A small network was shown many inputs. Here are its activations along a few directions, one row for each input.
Each table varies a few parts of the input and shows all the possible inputs, shuffled.
A made-up example of a description, with smaller parts first: one of 3 separate values, together with either a single point or one of 9 places around a ring or (one of 5 places around a ring, together with one of 6 places along a line).
Shared parts are said once, and a part with two or three values counts as separate values.
In the rows, 128 means zero.

Other details of the inputs shift rows strongly along two fixed directions, in all tables alike. That doesn't count.

Rows:
r1: [133 105  96 134 128 146 104 150 133 145 120]
r2: [132 118 127 126 113 123 108 120 149 126 102]
r3: [121 133 129 136 112 123 111 129 153 128  99]
r4: [127 128 137 118 121 126 142 132 126 135 134]
r5: [129 125 129 123 107 134 126 136 141 138 116]
r6: [130 116 110 124 117 126 113 139 135 130 108]
r7: [134 123 132 115 114 143 111 128 144 142 115]
r8: [141 127 130 134 154 130 145 120 107 122 153]
r9: [140 118 114 131 127 157 114 130 131 145 124]
r10: [120 126 127 127  97 101 107 128 146 114 101]
r11: [128 128 124 130 101 129 117 134 148 135 110]
r12: [138 106 109 137 142 152 106 139 128 140 133]
r13: [132 116 113 129 117 162 108 156 136 148 128]
r14: [141 115 109 138 140 167 113 138 121 148 142]
r15: [123 119 118 132 106 112 108 133 143 125 108]
r16: [123 122 111 128 122 131 101 135 142 133  95]
r17: [131 136 138 123 129 107 154 124 118 110 133]
r18: [139 117 116 136 171 133 141 124  88 126 168]
r19: [139 133 134 132 146 131 146 116 107 127 152]
r20: [132 124 131 129 112 142 108 127 145 139 120]
r21: [133 139 149 125 128 115 144 109 123 122 139]
r22: [121 122 120 137 126 130 107 136 142 131 111]
r23: [126 121 126 121 101 138 110 143 153 148 112]
r24: [118 138 138 129 111 131 114 132 144 130 111]
r25: [129 117 114 127 148 169 123 148 120 158 137]
r26: [137 109 103 134 131 157 120 151 130 143 126]
r27: [113 134 130 131 107 104 102 122 148 115  94]
r28: [127 129 128 135 160 122 145 128 108 123 145]
r29: [137 126 131 129 132 126 133 117 126 122 128]
r30: [122 123 124 125  98 102 115 124 148 120  95]
r31: [137 124 128 117 156 145 159 142  95 139 165]
r32: [139 124 127 133 151 138 134 127 107 121 153]
r33: [123 136 145 127 120  85 148 116 128 105 126]
r34: [129 124 117 134 144 161 123 145 124 151 135]
r35: [132 127 135 123 104 134 112 120 151 136 106]
r36: [131 120 114 123 151 170 124 151 117 156 138]
r37: [122 148 143 133 134 113 148 115 119 120 132]
r38: [140 132 135 125 145 123 146 116 111 115 140]
r39: [120 125 134 122  87 126 106 138 161 140 104]
r40: [132 117 119 127 119 123 107 119 139 128 107]
r41: [126 127 118 130 118 141 106 138 149 134  96]
r42: [139 115 109 123 137 166 127 155 120 151 138]
r43: [123 132 132 134 155 119 141 129 106 114 145]
r44: [109 159 151 114 137  74 189  84 112  90 163]
r45: [119 133 130 138 113 121 112 128 149 125 104]
r46: [135 127 121 133 150 145 148 142  96 129 164]
r47: [133 113 115 135 151 135 138 144 108 129 153]
r48: [126 131 146 116  94 119 112 113 157 133 100]
r49: [114 139 146 122 100 116 114 123 158 135 100]
r50: [133 134 142 133 134 111 140 111 119 112 140]
r51: [102 178 175 104 114  36 195  65 125  67 143]
r52: [127 143 134 128 147 128 151 123 107 123 138]
r53: [136 126 121 137 156 143 155 139  92 132 170]
r54: [132 121 115 130 164 142 136 140 107 131 139]
r55: [122 121 112 136 129 129 104 134 138 136 107]
r56: [142 124 115 127 161 151 159 142  89 135 165]
r57: [134 114 120 131 129 137 105 132 134 127 124]
r58: [137 127 128 123 150 113 141 112 104 114 139]
r59: [129 131 140 124 101 130 107 123 149 129 112]
r60: [131 118 119 130 115 121  99 121 145 130 105]
r61: [127 134 138 127  93 123 102 117 154 123 102]
r62: [117 142 148 127 128  90 145 109 129 106 115]
r63: [117 137 134 135 139  99 136 116 116 113 129]
r64: [123 138 138 133 141 131 142 128 116 130 142]
r65: [133 126 119 137 172 146 153 135  94 131 156]
r66: [124 120 125 129 106 118 109 138 146 120 109]
r67: [131 116 119 124 133 158 122 154 120 147 146]
r68: [125 143 147 124 111  99 153 113 126 112 124]
r69: [132 121 120 128 121 148 124 146 134 146 130]
r70: [118 116  91 129 128 161 110 139 146 145 141]
r71: [115 133 138 126 107 129 110 131 151 139 108]
r72: [126 141 138 123 143 131 148 127 114 128 136]
r73: [132 131 145 124 145 128 146 118 107 130 160]
r74: [122 133 131 127 115 137 120 130 144 139 107]
r75: [122 121 113 132 127 129 109 131 137 133 103]
r76: [129 129 130 131 126 121 136 134 122 116 136]
r77: [135 130 128 123 109 136 112 121 144 131 107]
r78: [ 94 183 185 109  98  23 185  61 134  58 139]
r79: [122 133 124 138 122 140 116 133 136 137 118]
r80: [125 123 121 128 143 162 117 149 121 148 140]
r81: [143 116 121 133 173 138 146 127  95 128 166]
r82: [128 138 154 118 127 116 138 113 120 120 144]
r83: [104 141 127 118  80 101 112 106 181 118  98]
r84: [119 139 132 133 110 129 112 129 143 126 108]
r85: [125 138 146 127 123 112 152 125 119 121 144]
r86: [133 131 137 118 104 131 113 120 149 132 105]
r87: [127 140 134 132 147 129 153 121 107 126 141]
r88: [141 121 129 125 164 152 146 130  98 144 171]
r89: [129 124 123 133 109 124 119 136 146 128 112]
r90: [133 120 125 128 150 120 154 132 105 120 148]
r91: [140 123 130 123 156 124 144 119 105 118 146]
r92: [121 143 141 134 140 112 143 122 116 109 136]
r93: [135 118 116 138 144 141 138 144 112 131 150]
r94: [137 107 104 133 141 150 100 138 121 136 132]
r95: [126 123 127 121 100 111 115 132 153 120  95]
Description of these inputs: one of 5 places along a line, together with either a single point or (one of 3 separate values, together with one of 6 places along a line).
Changing only the place on the line of 5 turns r56 into r46. The same change can be made to r51. Which row results? -> r78
Changing only the place on the line of 5 turns r22 into r54. The same change can be made to r64. Which row results? -> r72
Which other rows does r62 become when the choice among 3 separate values takes its other values? List them by row number. -> r2, r90
Which other rows does r42 become when the place on the line of 6 takes its other values? List them by row number. -> r6, r17, r31, r56, r95
Which other rows does r60 become when the place on the line of 5 takes its other values? List them by row number. -> r18, r40, r58, r94
Which other rows does r32 become when the place on the line of 5 takes its other values? List them by row number. -> r8, r29, r38, r50

Rows:
r96: [118 131 127 128  85 112 120 141 157 118 108]
r97: [128 118 135 137 118 109 106 129 141 118  92]
r98: [110 131 132 126 121 102 141 140 122 120 131]
r99: [122 148 142 141 133  98 130 110 123 108 115]
r100: [117 152 164 123  95 107 127 104 157 125 109]
r101: [134  97  88 150 161 183  82 158 129 156 117]
r102: [129 151 161 116 122 114 166 103 117 121 137]
r103: [115 135 137 142  94 104  88 116 168 121  69]
r104: [127 145 168 114 101  98 137 115 141 121 122]
r105: [142 130 145 119 156 144 161 134  88 133 177]
r106: [137  95  86 137 146 168  82 140 136 140 128]
r107: [108 141 128 130  83 109 114 126 170 114 102]
r108: [129 150 176 120 101 101 154 107 126 116 127]
r109: [134 129 129 134 147 168 136 134 115 151 155]
r110: [146  94  73 132 134 175  86 149 137 159 117]
r111: [134 112 116 138 173 130 135 115  99 119 165]
r112: [142 130 148 129 153 143 165 131  92 137 171]
r113: [115 125 110 122  54 124  89 136 200 132  66]
r114: [125 108  83 142 143 180 110 167 135 153 142]
r115: [128 147 170 115 100 105 145 111 128 116 128]
r116: [136 134 134 133 168 167 157 128  88 144 179]
r117: [133 138 143 133 134  94 134 121 111 100 119]
r118: [129 115 122 123 123 104 119 108 141 115 110]
r119: [126 108 106 118  80 117  70 118 188 122  62]
r120: [128 148 156 107 133 111 163 109 116 120 145]
r121: [130 135 125 134 137 113 131 122 120 120 110]
r122: [131 152 177 118 135  92 174 109 105 113 158]
r123: [143  99  74 140 150 188  83 165 130 158 106]
r124: [139  99  83 140 133 184 113 176 126 155 150]
r125: [ 93 134 121 125  82 114  90 135 175 133  85]
r126: [138 118 115 142 177 135 144 119  89 126 173]
r127: [134 100  85 139 133 176 111 178 131 153 138]
r128: [114 129 113 135 171 136 156 144  92 131 174]
r129: [132  99  83 140 139 178 110 180 124 160 139]
r130: [142 116 126 121 149 166 131 151 108 152 159]
r131: [149  78  83 139 154 173  92 156 121 152 140]
r132: [136 122 129 126 105  98 109 114 138 107 112]
r133: [127 153 164 115 128 101 170 102 121 120 139]
r134: [117 158 171 120  92 105 137  96 145 114 114]
r135: [122 155 165 122 130 106 153 104 126 120 145]
r136: [127 150 177 117  88  97 146 105 136 112 117]
r137: [118  97  70 128 124 182  86 177 150 170 107]
r138: [135 121 136 133 122  95 129 112 124 113 128]
r139: [130 104  76 143 135 194 101 168 139 159 144]
r140: [122 133 116 127 160 121 174 135  95 123 162]
r141: [126 135 135 134 134 101 136 114 124 117 105]
r142: [134 144 167 123 132 109 165 116 109 124 153]
r143: [115 156 166 115  97 103 131  99 148 114 117]
r144: [120 158 168 115 131 102 157 100 119 112 150]
r145: [118 113  88 142 130 168 104 162 142 154 128]
r146: [134 133 133 126 174 157 152 132  96 143 181]
r147: [130 134 138 138 108 101 113 126 136 116  94]
r148: [127 156 168 111 130  93 174 101 119 115 142]
r149: [144  97  96 149 147 170  94 164 122 156 116]
r150: [127 154 165 106 131 101 174  99 109 111 148]
r151: [150 118 119 136 171 123 156 125  76 119 179]
r152: [123 154 162 120 130 119 154 103 114 117 151]
r153: [124 126 119 131  93 113  82 111 166 116  90]
r154: [133 115  95 145 144 166  84 149 132 141 110]
r155: [123 131 126 134  91 104  92 107 163 118  93]
r156: [142 117 113 122 141 185 132 144 115 159 142]
r157: [146  88  67 129 130 182  71 154 147 158 109]
r158: [116 125 124 124  69 105  66 122 198 119  29]
r159: [128 154 165 110 129 105 174  99 108 112 147]
r160: [139 136 141 122 162 145 176 123  91 137 168]
r161: [123 134 131 137 149 115 121 118 121 107 118]
r162: [123 116 119 126  66 105  75 113 192 129  55]
r163: [142 118 124 138 185 131 150 138  77 113 159]
r164: [138 116 117 136 191 136 155 131  83 125 153]
r165: [104 136 123 116 128 106 146 130 122 124 128]
r166: [134 119 136 124 128  91 128 109 122  97 131]
r167: [124 157 169 108 123  88 168  99 125 111 136]
r168: [108 135 136 123 131  99 150 137 109 118 144]
r169: [131 126 103 126 166 146 171 145  93 127 175]
r170: [107 131 119 120  56 106  95 132 199 124  58]
Changing only one part turns r127 into r170. The same change can be made to r151. Which row results? -> r110
Changing only one part turns r143 into r150. The same change can be made to r135. Which row results? -> r148
What do these inputs look like to the network? -> one of 3 separate values, together with either one of 6 places along a line or one of 9 places around a ring or (one of 2 separate values, together with one of 5 places around a ring)
Start at r142 and move only the place on the ring of 9, one step at a time. The first step leads to r112. Which rows follow, in order? -> r108, r136, r115, r105, r130, r104, r122

Rows:
r171: [108 125  68 167 124 207  36 164 192 162  65]
r172: [119 118 138 111 130  84 133  98 155  88 120]
r173: [106 150 172 139 141  82 124 136 137 100 100]
r174: [158 148 185 140  78 118 158 100 154 124 142]
r175: [166  91  81 142 197 157 148 157  37 142 188]
r176: [ 83  97  79 114  56 176  87 220 183 186 107]
r177: [ 98 165 157 168 147  92 133 111 130 108 120]
r178: [118 114 153 118 141  74 140 100 142  92 139]
r179: [134 154 118 125 118  84 127  86 105  83 133]
r180: [118 132 124 126 118  84 133  68 135 109 117]
r181: [142 153 179 132  88 135 176  95 127 100 127]
r182: [101 167 192  80 117 128 145  91 126 129 133]
r183: [ 99 121  67 112 166 189 209 198  78 145 224]
r184: [161 155 177 133  87 124 173  95 146 113 148]
r185: [119 140 167 135 134  78 145 138 126 111  82]
r186: [104 163 149 157 138  88 138 106 113 115 107]
r187: [110 136 126 131 131  93 128  70 157  90 128]
r188: [138 120 142 125 105  64 124 116 104 106 108]
r189: [153 151 179 108  92 112 125 122 165 162 117]
r190: [145  96  51 142  87 178  25 154 160 156  83]
r191: [121 145 157 140 143  86 159 135 118 108  93]
r192: [143  85  91 142 219 164 143 126  55 159 207]
r193: [161 158 168 128  80 131 166  92 161 108 137]
r194: [130 126 121 109 129  85 160  74 121 104 112]
r195: [128 118 157  99 206 207 142 150  58 185 209]
r196: [141 135 124 122 112  73 144 104  99  93 113]
r197: [124  98  77 156 106 185  52 179 166 187  40]
r198: [143 119 142 122 108  69 135 128 121  90 107]
r199: [143  90  81 147 216 169 148 121  58 157 206]
r200: [155 114  69 151 209 177 130 144  64 116 217]
r201: [116 160 180 100  99 139 149  90 120  99 139]
r202: [145  81  64 130  96 177  28 183 180 134  86]
r203: [153 108  76 156 206 171 129 149  62 123 215]
r204: [185 107 142 151 172 202 168 152  82 168 222]
r205: [131 175 152  78  96 135 127 108 162 153 104]
r206: [107 117  72 174 108 200  25 171 202 173  52]
r207: [132 175 182  90 114 105 153 107 127 153 136]
r208: [128 121 127 115 126  78 160  78 117 111 112]
r209: [103 175 132 146 131 100 134  95 128 102  92]
r210: [ 86 154 133 128  78  81 169 140 156 128 151]
r211: [101 150 186  88  93 139 104 111 150 152 109]
r212: [109 111 141 142 122  91  97  95 165 119 120]
r213: [143 104 141 118 101  81 109 142 131 102  94]
r214: [114 116  90 140 176 165 184 190  80 172 237]
r215: [110 124 144 143 129  80 122  81 153 106 132]
r216: [141  62  65 117  92 182  52 161 200 164  47]
r217: [160  79  73 116 223 180 176 143  69 134 185]
r218: [166 123  95 106  88 213  71 159 205 198  88]
r219: [105 157 158 154 142  83 133 112 109 119 109]
r220: [137  94  77 151 226 181 147 123  79 141 213]
r221: [ 69 140 124 110  60  98 160 171 158 130 130]
r222: [ 96 160 167 163 140  85 118 116 138 110 110]
r223: [131 180 171  84 105 112 150 102 143 147 121]
r224: [139  84  80 156  96 169   7 172 175 157 101]
r225: [141 108 103 155 221 169 159 169  43 164 163]
r226: [132 136 141 135 105  65 104 104 110 102 127]
r227: [145 130 126 110 109  80 141 117 126  74 101]
r228: [137 136 202 143  77 121 154 111 126 124 121]
r229: [118 137 119 119 122  90 133  63 137 102 117]
r230: [154 165 181 107 111 100 160 108 143 147 143]
r231: [119 123 132 105 133  89 135  92 158  80 121]
r232: [154 170 170 101 102 108 157 102 158 141 128]
r233: [147 115  91 147 226 181 172 176  61 142 159]
r234: [144 124 131 116 108  74 141 123 123  82 104]
r235: [119 108 161 115 145  70 134 105 140  95 138]
r236: [135 138 129 114 115  81 121 116 137  61 125]
r237: [141 137 117 117 104  79 135  99 114  87 102]
r238: [152 104  88 162 206 164 123 154  58 129 222]
r239: [131 132  82 164 223 185 151 148  54 151 175]
r240: [106 156 163 142 151  89 138 131 129  95 111]
r241: [ 71 155 126 103  82  95 194 155 134 112 152]
r242: [130 105  72 139 118 198  67 187 180 158  38]
r243: [123  94 135 121  68 223  34 166 168 188  89]
r244: [127 115 138 121 127  73 156  83 115 118 116]
r245: [132 103 155 112 135  67 155 107 127 108 117]
r246: [115 129  63 129 178 183 199 177  87 155 234]
r247: [139 139 172 140  68 146 146 111 147 124 106]
r248: [142  58  75 126 107 175  60 165 185 169  67]
r249: [139 142 194 145  85 123 169 105 121 117 131]
r250: [144  69  85 131  82 161   5 192 192 146  74]
r251: [105 163 153 137 139  93 135 125 140  87  95]
r252: [113 125  70 135 176 178 196 180  83 162 234]
r253: [131 140 133 138 103  71 110 101 113  99 124]
r254: [142 118  83 154 221 181 170 160  48 154 160]
r255: [103 172 185  75 120 134 148  88 129 120 133]
r256: [137  59  75 128 102 169  51 149 170 188  66]
r257: [142 119 119  99  88 200  47 172 180 225  84]
r258: [125 109  61 146 111 197  61 169 168 171  37]
r259: [114 151 197 112  96 126 141 100 114 117 143]
r260: [114 157 188 105  96 133 146  94 117 110 139]
r261: [132 128 149 125 122  67 123 126 123  73 140]
r262: [107 167 148 132 153 100 146 119 134  79 106]
What do these inputs look like to the network? -> one of 4 places along a line, together with either one of 2 separate values or one of 6 places around a ring or (one of 3 separate values, together with one of 5 places around a ring)
Changing only the place on the line of 4 turns r200 into r224. The same change can be made to r179. Which row results? -> r226
Changing only the place on the line of 4 turns r209 into r239. The same change can be made to r231. Which row results? -> r172
Changing only the place on the line of 4 turns r259 into r260. The same change can be made to r175. Which row results? -> r196
Start at r216 and move only the place on the ring of 5, one step at a time. The first step leads to r208. Which rows follow, in order? -> r180, r220, r172
Which other rows does r211 become when the place on the ring of 6 takes its other values? List them by row number. -> r174, r207, r230, r249, r259
Which other rows does r214 become when the choice among 2 separate values takes its other values? List them by row number. -> r176
Start at r247 and move only the place on the ring of 6, one step at a time. The first step leads to r184. Which rows follow, in order? -> r232, r223, r182, r260
Which other rows does r183 become when the choice among 2 separate values takes its other values? List them by row number. -> r246
Start at r171 and move only the place on the line of 4, one step at a time. The first step leads to r206. Which rows follow, in order? -> r177, r222
